[[140 139 126 124 134 117 121 128 135 117]
 [126 117 120 134 140 123 138 134 127 129]
 [115 135 143 125 122 111 132 126 120 140]
 [139 130 133 122 118 133 137 127 120 118]
 [136 129 141 140 132 132 130 107 134 132]
 [133 131 142 141 141 129 127 142 129 127]
 [117 140 125 118 141 140 135 121 135 130]
 [112 126 125 131 119 129 124 131 146 119]
 [134 138 117 134 119 130 131 138 131 140]
 [126 115 123 124 141 103 125 127 120 122]
 [121 120 138 121 127 131 118 144 124 138]
 [138 115 119 122 139 142 111 124 128 131]]: 138

[[129 140 129 129 121 119 124 129 131 115 136 122]
 [137 127 120 133 125 128 134 120 121 142 130 128]
 [135 138 139 133 127 143 122 128 119 132 124 131]
 [105 132 132 124 123 124 126 126 131 110 139 129]
 [125 125 121 132 123 131 134 122 125 140 127 129]
 [119 137 137 130 129 145 124 128 120 131 127 127]
 [147 123 126 125 127 119 132 123 128 130 116 129]
 [130 129 132 120 129 127 124 135 127 126 133 134]
 [117 135 129 122 124 122 122 132 129 116 134 127]]: 117

[[130 127 139 134 139 121 124 133 134 123 134 123 122]
 [113 120 122 125 120 130 124 129 116 133 122 131 146]
 [118 122 121 137 123 119 135 137 125 119 141 121 135]
 [110 124 120 126 123 130 111 129 129 121 152 118 129]
 [113 121 121 118 123 128 106 122 141 122 143 126 128]
 [122 124 125 139 117 124 130 138 115 128 138 127 131]
 [127 134 125 131 129 126 132 104 136 122 125 125 134]]: 127

[[121 129 138 123 144 133 115 124 128 125 127 114 131 117]
 [127 122 139 135 139 125 136 137 110 145 119 136 140 122]
 [140 138 126 145 124 125 145 122 116 126 125 121 127 121]
 [121 119 126 126 121 113 139 155 143 121 127 140 128 150]
 [137 131 124 123 127 133 136 127 127 115 105 116 132 143]
 [135 128 133 134 147 122 126 123 145 113 145 112 118 114]
 [101 122 114 130 111 128 121 122 119 127 142 126 146 125]]: 101

[[140 127 130 122 129 132 112 145]
 [144 138 125 119 122 135 133 137]
 [125 116 126 121 125 126 133 107]
 [114 121 128 132 125 112 134 122]
 [141 129 128 111 121 130 126 131]
 [121 115 113 132 127 118 137 136]
 [134 120 122 129 124 116 124 150]
 [119 144 132 132 137 123 114 133]
 [134 120 146 132 129 139 133 119]
 [130 145 124 115 122 119 125 139]]: 130

[[133 132 109 125 148 127 141 114 119 128 136]
 [129 130 106 128 134 126 135 128 133 125 137]
 [127 129 100 130 128 126 134 137 141 121 138]
 [135 132 141 120 137 125 128 112 114 137 126]
 [137 133 130 120 152 127 137 102 107 136 130]
 [124 127 106 132 121 127 130 143 145 120 135]
 [130 128 155 125 124 128 119 123 120 136 119]]: 130

[[142 123 127 130 126 111 141 131]
 [143 123 128 130 125 111 141 131]
 [143 123 126 129 127 110 141 131]
 [128 127 114 119 146 123 130 128]
 [127 127 110 117 150 121 131 128]
 [127 130 142 136 111 135 124 128]
 [112 133 128 125 132 146 114 125]
 [114 133 127 125 133 144 116 125]
 [142 123 129 131 124 112 140 131]
 [142 123 127 130 126 112 140 131]
 [145 123 129 131 123 110 142 131]]: 145

[[110 108 112 103 112 110 105 108 106 110 110 103 112 107 112 112]
 [117 137 116 139 115 117 137 117 136 117 117 139 115 137 115 116]
 [144 126 144 124 145 144 127 144 126 144 144 124 145 126 145 145]
 [124 140 121 141 122 124 141 124 140 124 124 142 121 140 122 122]
 [116 136 114 138 114 116 137 115 136 116 116 138 114 136 114 114]
 [123 112 126 109 126 123 110 122 112 123 123 108 126 112 126 126]
 [126 142 123 143 123 126 143 125 142 126 126 144 123 142 123 123]
 [131 115 134 113 134 131 113 131 115 131 131 112 134 115 134 134]
 [116 136 115 139 115 116 137 116 137 116 116 139 114 136 115 115]
 [138 119 140 118 140 139 118 138 119 138 138 117 140 119 140 140]]: 138

[[119 127 125 136 128 133 127 121 124 135 126 132 132]
 [128 131 132 127 134 127 129 133 145 113 129 135 129]
 [139 125 133 122 125 125 127 138 128 135 129 130 128]
 [124 126 127 125 121 130 126 118 115 141 126 127 130]
 [131 129 135 132 128 131 128 132 117 126 126 128 129]
 [130 135 126 135 132 131 129 120 104 130 131 124 133]
 [135 126 132 121 125 129 131 127 110 146 123 125 130]
 [151 130 127 130 136 127 131 136 126 141 135 128 122]]: 151
---
[[138 127 136 149 143 149]
 [122 125 124 115 120 115]
 [128 121 124 131 125 131]] --> 143

[104 128 111 101 114] --> 101

[105 107 108 150 106 151 108] --> 151

[[131 117 141 111 144 127]
 [134 123 134 128 128 135]
 [149 113 144 143 115 152]] --> 144

[127 103 123 113] --> 123

[140 149 115 100 138 139 142] --> 139

[152  99 153 154] --> 153

[139 157 138 139 158 121 157] --> 121

[138 124 105 144] --> 105

[106 126 129 107 152 152 105] --> 152
